Each row below holds a small network's activations on one input, seen along a few directions.
Each table varies a few parts of the input and shows all the possible inputs, shuffled.
Descriptions start from the smaller parts, as in this example, which fits no table here: values(3) and (point or line(9) or (line(6) and ring(8))).
Shared parts are said once, and a part with two or three values counts as separate values.
In the rows, zero is written as 128.

Other details of the inputs vary at random and push rows far along two fixed directions, the same in every table; ignore that.

Rows:
r1: [110 144 120 139 102 134 148 122 128 121 134 127]
r2: [114 100 151 103 147 136 118 122 129 112 117 121]
r3: [120 131 124 140 100 134 155 132 123 135 151 127]
r4: [111 137 124 130 102 107 142 118 134 142 130 120]
r5: [113 140 121 121 106 121 161 122 128 127 125 123]
r6: [113 139 124 121 105 114 153 118 139 132 124 130]
r7: [106 138 124 123 104 106 146 126 133 138 134 122]
r8: [184 213  66 139 124 107 119 151  89 148 119 174]
r9: [119 105 154 114 155 154 123 118 128 109 118 114]
r10: [125 118 102 156 105 106 132 130 164 128 147 122]
r11: [182 195  72 151 126  99 116 151  97 157 129 183]
r12: [118 145 125 149 103 133 147 116 134 129 126 123]
r13: [109  99 151 103 143 131 109 127 125 123 123 112]
r14: [123  99 153 110 148 145 122 118 125 118 108 109]
r15: [110 138 117 118 103 123 158 120 125 124 127 124]
r16: [119 133 122 153 102 135 151 127 132 140 133 127]
r17: [184 211  72 148 127  95 112 141  98 147 122 181]
r18: [186 134 120  89 196 131  60 160  75 138  98 140]
r19: [114  90 157 125 151 151 108 135 130 117 129 125]
r20: [119 104 159 114 155 146 115 113 140 114 117 121]
r21: [126  91 165 126 151 146 116 136 130 125 138 121]
r22: [128  91 161 126 148 156 122 139 121 125 135 112]
r23: [124 123 100 129 106  95 138 118 162 120 134 116]
r24: [116  90 153 124 148 161 114 137 121 118 126 117]
r25: [133  89 166 133 149 147 112 127 132 129 134 120]
r26: [116 103 163 125 155 147 108 126 136 110 120 119]
r27: [108 139 121 122 102 115 151 128 124 138 131 114]
r28: [113 137 121 128 100 116 148 120 126 142 127 112]
r29: [116 138 124 129 106 112 152 112 138 131 124 130]
r30: [116 134 122 145 101 136 152 133 133 140 133 128]
r31: [113 134 122 146 104 134 154 136 130 135 137 129]
r32: [199 124 129  81 219 144  53 159  73 123  86 148]
r33: [118 104 159 124 152 157 114 129 126 110 117 111]
r34: [109 138 124 122 101 108 143 123 136 142 130 121]
r35: [116 104 158 115 158 144 117 116 137 109 121 122]
r36: [111  99 148 102 141 140 114 129 117 123 121 104]
r37: [110 140 124 122 108 112 155 121 136 127 128 130]
r38: [191 172  90 107 179 128  86 148  75 125 111 169]
r39: [196 127 133 112 195 138  64 163  88 138 119 159]
r40: [176 197  71 145 128  97 120 160  95 152 133 184]
r41: [117 144 126 139 111 120 149 104 144 127 130 134]
r42: [134  90 161 132 146 157 118 130 124 130 131 111]
r43: [131  90 162 125 145 158 119 136 125 130 131 112]
r44: [113 134 126 147 104 126 146 130 141 140 136 136]
r45: [120 122 100 130 102  90 129 124 158 130 140 107]
r46: [109 144 121 129 110 122 150 110 138 119 137 137]
r47: [119 145 121 138 109 130 155 106 134 127 127 126]
r48: [117 146 121 130 108 132 156 112 136 127 127 126]
r49: [135 115 107 152 104 105 136 130 161 130 159 118]
r50: [125 130 105 151 105 106 128 119 166 117 141 118]
r51: [118 103 164 124 151 150 105 123 139 115 116 119]
r52: [118 130 128 141 102 124 150 129 132 134 154 136]
r53: [108 144 124 140 105 124 143 119 137 120 137 135]
r54: [131  88 134 120 155 128  99 113 162 102 127 107]
Description of these inputs: line(6) and (point or (values(2) and line(4))).
Changing only the line(6) part turns r39 into r34. The same change can be made to r25. Which row results?
> r4
Which other rows does r45 become when the line(6) part takes its other values? List them by row number.
> r10, r23, r49, r50, r54
Which other rows does r15 become when the line(4) part takes its other values? List them by row number.
> r5, r14, r32
Which other rows does r31 become when the line(4) part takes its other values? List them by row number.
> r16, r24, r30
Which other rows does r6 become when the values(2) part takes its other values? List them by row number.
> r32
Which other rows does r36 become when the values(2) part takes its other values? List them by row number.
> r13

Rows:
r55: [ 87 110 128 136  85 115 162  93 176 115 147  95]
r56: [ 74 167 116 144  42 118 218  95 150 130 148 114]
r57: [ 55 104 146 127  61 102 188 114 162 138 158 100]
r58: [142  80 164 129 187 142  61 129 152 106 113 116]
r59: [180 190  62 157 120  88 121 131 134 128 145 166]
r60: [125 103 190 115 185 180  89 128 100 121  97 128]
r61: [154 141 137 100 167 141 109 134  97 127  97 143]
r62: [157 203  71 125 113 115 146 143  91 134 123 167]
r63: [176 152 106 123 142 137 115 165  77 152 123 140]
r64: [ 82  97 187 131 123 161 151 125 127 133 142 126]
r65: [163 190  65 137 110  76 114 135 121 150 125 156]
r66: [145  68 166 126 184 135  67 146 146 114 138 131]
r67: [143  76 155 100 187 138  75 120 141 111 104 111]
r68: [ 86  55 156 143  94 141 146 118 172 128 148  68]
r69: [147  70 151 102 171 149  87 153 104 131 117  95]
r70: [194 136  90 157 149 118  88 163 120 142 141 146]
r71: [158 172 115 112 151 125 105 144  87 141 102 151]
r72: [ 99  84 145 150 126 143 129 110 183  93 141 105]
r73: [151 128 111  98 166 128  97 142 104 114 110 132]
r74: [156 207  81 144 115 131 149 139  84 135 126 184]
r75: [178 191  65 157 121  83 124 131 139 137 133 173]
r76: [ 98  47 168 110 161 158  99 112 164  91 121  86]
r77: [ 59 119 174 146  79 159 200  86 154 125 128 114]
r78: [158 111 125 109 163 106  78 152 118 136 134 143]
r79: [167 172 119 125 157 147 116 133  78 129 116 167]
r80: [175 156 117 142 144 153 118 161  71 155 126 156]
r81: [ 88  57 206  97 159 165 116 133 129 120 126  99]
r82: [ 83 184  80 144  30  75 220  98 157 148 142 126]
r83: [ 80 118 131 121  85 116 175  98 155 118 138  93]
r84: [ 81 151 113 133  64  94 176 108 149 141 131 109]
Changing only one part turns r76 into r72. The same change can be made to r55. Which row results?
> r59
What do these inputs look like to the network?
> line(5) and line(6)
